A small network was shown many inputs. Here are its activations along a few directions, one row for each input.
Each table varies a few parts of the input and shows all the possible inputs, shuffled.
Descriptions start from the smaller parts, as in this example, which fits no table here: one of 5 places around a ring, together with either a single point or one of 11 places along a line or (one of 3 separate values, together with one of 6 places along a line).
Shared parts are said once, and a part with two or three values counts as separate values.

Table:
R1: [+3.74,-8.81,+2.38,+0.23,+3.82,-4.67,-2.78,-4.39,-2.67,-3.19,-2.29]
R2: [+0.69,+4.55,+1.03,+0.76,-0.33,+2.79,-1.96,-0.57,+0.86,+2.97,+1.46]
R3: [+3.62,-3.63,-5.56,-1.73,+3.67,-7.11,-2.02,-1.16,+0.05,-5.41,-1.06]
R4: [-4.24,+0.97,+1.59,+0.61,-1.76,+2.41,+2.60,+1.09,-1.35,+1.25,+0.53]
R5: [+5.18,-7.99,+0.47,+0.90,+5.21,-3.18,-3.79,-2.81,-0.49,-4.24,-1.90]
R6: [-0.91,+2.16,-2.90,-0.12,-2.46,+2.52,+2.16,+3.91,+1.31,+1.09,-1.49]
R7: [+1.95,+4.94,-0.56,-0.14,-1.02,+2.45,-1.41,-0.02,+1.46,+3.15,+0.34]
R8: [-2.86,+2.39,-1.08,+1.33,+2.35,+3.52,+1.76,+2.79,-0.04,+2.80,-0.09]
R9: [+6.30,-7.64,-1.08,-0.20,+4.69,-3.38,-3.37,-2.22,-0.11,-4.17,-2.86]
R10: [-1.80,+1.26,+0.73,+1.10,-2.37,+3.12,+1.01,+1.86,+2.59,-0.42,+2.03]
R11: [+4.23,-8.38,+1.93,+1.23,+4.85,-3.76,-3.48,-3.66,-1.62,-3.80,-1.57]
R12: [-2.66,+0.89,+2.22,-1.31,-4.80,+0.70,+2.44,+0.90,+0.45,+0.61,+0.32]
R13: [-1.52,+2.18,+3.22,-0.06,-3.48,+1.53,+0.19,-1.02,-0.47,+1.62,+2.18]
R14: [-1.01,+2.59,+2.76,+1.06,-2.37,+2.36,-0.44,-0.31,+0.59,+1.07,+2.86]
R15: [-0.86,+2.64,+2.81,-1.50,-4.58,+0.41,+0.90,-0.53,-0.28,+1.83,+0.73]
R16: [-1.41,+2.19,-1.87,+0.67,-1.13,+3.37,+2.46,+3.08,+1.57,+0.54,-0.34]
R17: [-0.54,+1.66,-0.86,+0.19,-3.06,+2.79,+1.59,+2.40,+3.14,-0.27,+0.90]
R18: [-1.09,+2.71,-3.63,-0.38,+0.34,+2.32,+2.00,+4.15,+0.31,+3.49,-2.31]
R19: [-3.33,+0.44,+2.63,+0.13,-3.71,+1.83,+1.75,+0.41,+0.27,+0.42,+1.77]
R20: [-2.84,+0.85,+2.19,+1.22,-2.61,+2.65,+1.15,+1.08,+1.33,-0.12,+2.45]
R21: [-4.43,+1.53,+0.82,+0.33,+1.01,+2.20,+2.46,+1.33,-2.43,+3.70,-0.35]
R22: [+0.02,+3.01,+1.28,+0.95,-2.12,+2.83,-0.59,+0.50,+1.88,+0.76,+2.44]
R23: [+2.06,-3.94,-2.95,+0.23,+5.47,-6.11,-2.06,-2.67,-0.01,-5.98,+0.97]
R24: [+2.45,+4.91,-1.61,-0.93,-2.37,+1.57,-1.71,+0.84,+1.22,+3.72,-0.81]
R25: [-2.69,+1.81,-0.31,+1.58,-0.44,+3.70,+1.89,+2.55,+1.01,+0.40,+0.78]
R26: [-0.89,+3.71,+2.98,-0.28,-1.71,+1.47,-1.19,-2.15,-1.54,+3.88,+1.19]
R27: [-0.23,+4.15,+2.58,-1.74,-2.81,+0.33,-0.48,-1.67,-1.33,+4.11,-0.25]
R28: [+1.29,+3.41,-0.32,+0.05,-2.81,+2.50,-0.02,+1.05,+2.44,+0.93,+1.30]
R29: [-0.36,+4.13,+2.51,+0.85,-0.59,+2.32,-1.81,-1.41,-0.46,+3.30,+1.89]
R30: [+1.13,-4.41,-1.40,-2.02,+3.04,-8.57,-0.44,-3.82,-2.17,-4.80,-0.75]
R31: [-3.74,+1.40,+1.15,+1.70,-0.67,+3.23,+2.02,+1.77,-0.28,+0.72,+1.20]
R32: [-3.74,+1.94,+0.44,-1.12,-0.07,+1.08,+3.12,+1.78,-2.22,+3.88,-1.76]
R33: [-3.55,+1.40,+1.19,-0.84,-2.86,+1.29,+3.28,+1.56,-1.16,+1.43,-0.92]
R34: [+1.79,+3.40,-1.38,-0.74,-4.15,+1.64,-0.31,+1.89,+2.20,+1.49,+0.13]
R35: [+1.06,-4.34,-1.49,+0.51,+5.12,-6.64,-1.78,-3.55,-1.16,-5.56,+1.27]
R36: [+0.53,-4.80,-1.02,-0.51,+4.04,-7.51,-1.10,-4.29,-2.21,-4.96,+0.54]
R37: [-1.58,+2.77,-2.62,+0.42,+1.67,+3.18,+2.32,+3.32,+0.55,+2.94,-1.18]
R38: [-0.04,+1.65,-1.91,-0.60,-4.40,+1.94,+1.30,+3.23,+2.87,+0.28,-0.27]
R39: [+4.30,-8.43,+1.98,-1.29,+2.90,-5.69,-2.12,-3.92,-2.67,-3.03,-3.54]
R40: [+3.22,-3.59,-4.49,-0.83,+4.92,-6.36,-1.62,-2.05,+0.40,-5.91,+0.00]
R41: [+6.67,-7.67,-2.17,-1.12,+3.49,-4.13,-3.78,-1.31,-0.49,-3.68,-3.88]
R42: [-3.92,+1.99,+0.36,+1.44,+2.10,+3.04,+1.88,+2.01,-1.35,+3.13,+0.32]
Changing only one part turns R32 into R37. The same change can be made to R33. Which row results? -> R16
Changing only one part turns R6 into R25. The same change can be made to R41. Which row results? -> R5
What is each input in this table made of? -> one of 6 places along a line, together with either one of 2 separate values or one of 5 places along a line
Start at R8 and move only the place on the line of 5, one step at a time. The first step leads to R25. Which rows follow, in order? -> R10, R22, R2
Start at R42 and move only the place on the line of 5, one step at a time. The first step leads to R31. Which rows follow, in order? -> R20, R14, R29

Table:
R43: [-5.44,+3.19,-3.19,-1.81,-4.97,+1.63,+4.63,+4.58,+2.00,+0.33,+3.02]
R44: [-6.88,-5.32,+6.07,+1.19,+1.09,+2.78,+2.97,+0.71,-4.34,+3.66,+0.49]
R45: [-1.16,+1.80,-4.01,+0.06,-0.53,+4.50,+2.63,+5.05,+0.77,+2.19,-2.58]
R46: [+3.75,-4.31,+1.57,-1.72,-1.44,-5.94,-1.77,-4.82,+1.14,-6.17,+0.68]
R47: [-3.39,+0.71,+8.45,+1.57,-0.88,+1.15,-2.80,-4.85,-5.11,+3.44,+2.64]
R48: [+1.86,-1.03,-1.85,-0.29,+5.23,+1.73,+3.30,+3.68,+2.06,+1.56,-4.27]
R49: [+6.10,-3.25,+0.86,-0.81,+1.66,-2.35,-4.40,-1.70,+0.21,-1.25,-1.14]
R50: [+0.27,-1.84,-3.60,+0.61,+6.01,-3.11,+1.05,+0.58,-1.07,-2.53,-2.87]
R51: [+1.93,+7.42,-1.77,+2.30,-2.09,+3.45,-3.83,-0.95,+0.35,+1.91,+1.00]
R52: [-0.93,+6.15,+0.40,-1.56,-8.27,+0.32,-0.01,-0.32,+3.22,+1.22,+3.45]
R53: [+6.64,+0.73,+0.49,-1.33,+0.90,+1.01,-2.28,-0.66,+1.69,+3.31,-2.65]
R54: [-2.76,-4.25,-3.43,+1.79,+3.30,-5.17,+0.50,-1.29,-0.91,-7.68,+2.23]
What is each input in this table made of? -> one of 2 separate values, together with either a single point or one of 5 places along a line
Changing only the choice among 2 separate values turns R54 into R46. The same change can be made to R48. Which row results? -> R53

Table:
R55: [+0.77,+1.42,-4.15,-0.49,-0.08,+1.87,+1.48,+3.90,+1.18,+1.36,-2.88]
R56: [-4.06,-1.30,+4.29,+0.86,-2.37,+1.54,+2.40,-0.53,-1.15,+0.06,+1.18]
R57: [-0.44,+3.36,+3.44,-1.22,-3.92,-0.45,-0.45,-2.58,-0.73,+1.63,+1.85]
R58: [+3.39,+2.61,-1.40,+1.01,-1.16,+3.21,-2.21,+1.27,+2.94,+1.25,+0.58]
R59: [+1.11,+2.77,-0.45,+0.18,-3.13,+1.39,-0.84,+0.61,+3.51,-1.58,+2.64]
R60: [+1.45,+3.04,+2.62,-0.74,-1.87,+1.28,-2.23,-1.69,-0.96,+4.56,-0.29]
R61: [-1.47,+1.19,-3.53,-1.26,-2.19,-0.07,+2.83,+3.33,+1.87,-0.93,-0.40]
R62: [-1.97,-1.39,+3.78,+1.00,-0.12,+3.29,+0.76,+0.67,-1.73,+2.67,-0.82]
R63: [-4.88,+1.43,-0.96,+0.79,+1.52,-0.58,+2.84,+0.94,-0.83,-0.36,+1.67]
R64: [-2.73,+1.46,-1.65,+0.89,+3.77,+1.62,+1.45,+1.54,-1.52,+1.90,-0.54]
R65: [+3.12,-7.40,-0.92,-0.55,+3.36,-7.52,-2.72,-3.89,-1.44,-6.58,-0.31]
R66: [+5.70,-7.20,-1.05,-0.46,+6.19,-5.58,-3.31,-3.57,-1.13,-3.97,-2.69]
Changing only one part turns R62 into R56. The same change can be made to R58. Which row results? -> R59
What is each input in this table made of? -> one of 2 separate values, together with either a single point or one of 5 places around a ring

Table:
R67: [-0.62,-7.21,+2.37,+0.28,+4.42,-1.21,-0.11,+0.35,-1.30,-3.69,-1.21]
R68: [+1.25,+5.94,-1.37,+2.18,-7.38,+6.17,+0.53,+2.11,+2.23,-1.91,+0.49]
R69: [+5.07,-2.43,+3.97,+2.24,+4.10,-0.33,-3.55,-6.72,+0.82,-2.49,+2.19]
R70: [-2.15,+3.88,+6.94,+1.17,-5.07,+2.79,-4.95,-2.97,-3.97,+7.07,+2.10]
R71: [+2.29,+7.48,-4.12,+0.63,+0.06,+7.12,-1.75,+6.23,+5.93,+6.81,+0.05]
R72: [-6.08,+3.23,+5.03,-2.89,-3.94,+2.00,+8.10,+0.74,+0.17,+3.44,+0.42]
R73: [-0.48,+5.76,+6.31,-3.58,-7.43,+2.10,+2.77,-1.34,+3.16,+4.22,+0.48]
R74: [-4.63,+3.37,-2.73,+2.90,-3.85,+6.20,+5.59,+4.19,-0.43,-2.68,+0.17]
R75: [-1.30,-4.41,+3.50,+3.13,+7.47,-1.18,+0.48,-4.51,-1.18,-3.24,+1.05]
R76: [+5.72,-2.11,-3.56,-2.83,-0.06,-2.97,-3.21,-1.51,-0.29,-0.56,-3.29]
R77: [+6.31,-6.41,-0.49,-0.27,-1.87,-2.22,-2.94,+0.11,+1.06,-1.06,-3.05]
R78: [-7.94,+1.16,+5.82,+1.82,-1.51,+2.59,+0.45,-0.73,-7.17,+6.44,+2.28]
R79: [-3.47,+4.91,-5.37,+1.33,+3.45,+7.19,+3.21,+8.20,+3.27,+5.95,-0.30]
R80: [-0.55,-4.26,-4.48,-1.94,+3.36,-3.37,+1.07,+0.60,-2.33,-1.38,-4.34]
R81: [+5.67,-5.19,+3.03,-0.71,+1.02,-0.50,-4.22,-1.86,+0.70,-2.94,-0.11]
R82: [-0.42,+1.27,-4.26,-0.96,+6.60,-5.44,+1.47,-1.51,-4.00,-1.27,-2.76]
R83: [+0.12,-8.49,-1.38,+0.73,+1.52,-2.71,+1.23,+2.27,-0.92,-1.86,-4.12]
R84: [+5.96,+3.41,-3.42,-1.76,+3.21,-4.99,-2.81,-3.63,-1.89,-0.44,-1.69]
R85: [-5.45,-0.85,-3.39,-0.31,-0.45,-5.82,+1.23,+0.96,+2.17,-5.70,+5.19]
R86: [+0.69,+0.96,-2.40,-1.16,-3.64,-5.42,-2.58,-0.98,+3.94,-4.72,+6.45]
Changing only one part turns R77 into R83. The same change can be made to R69. Which row results? -> R75
What is each input in this table made of? -> one of 2 separate values, together with either a single point or one of 4 places along a line or one of 5 places along a line
Which other rows does R80 become when the choice among 2 separate values takes its other values? List them by row number. -> R76
Start at R78 and move only the place on the line of 4, one step at a time. The first step leads to R72. Which rows follow, in order? -> R74, R79
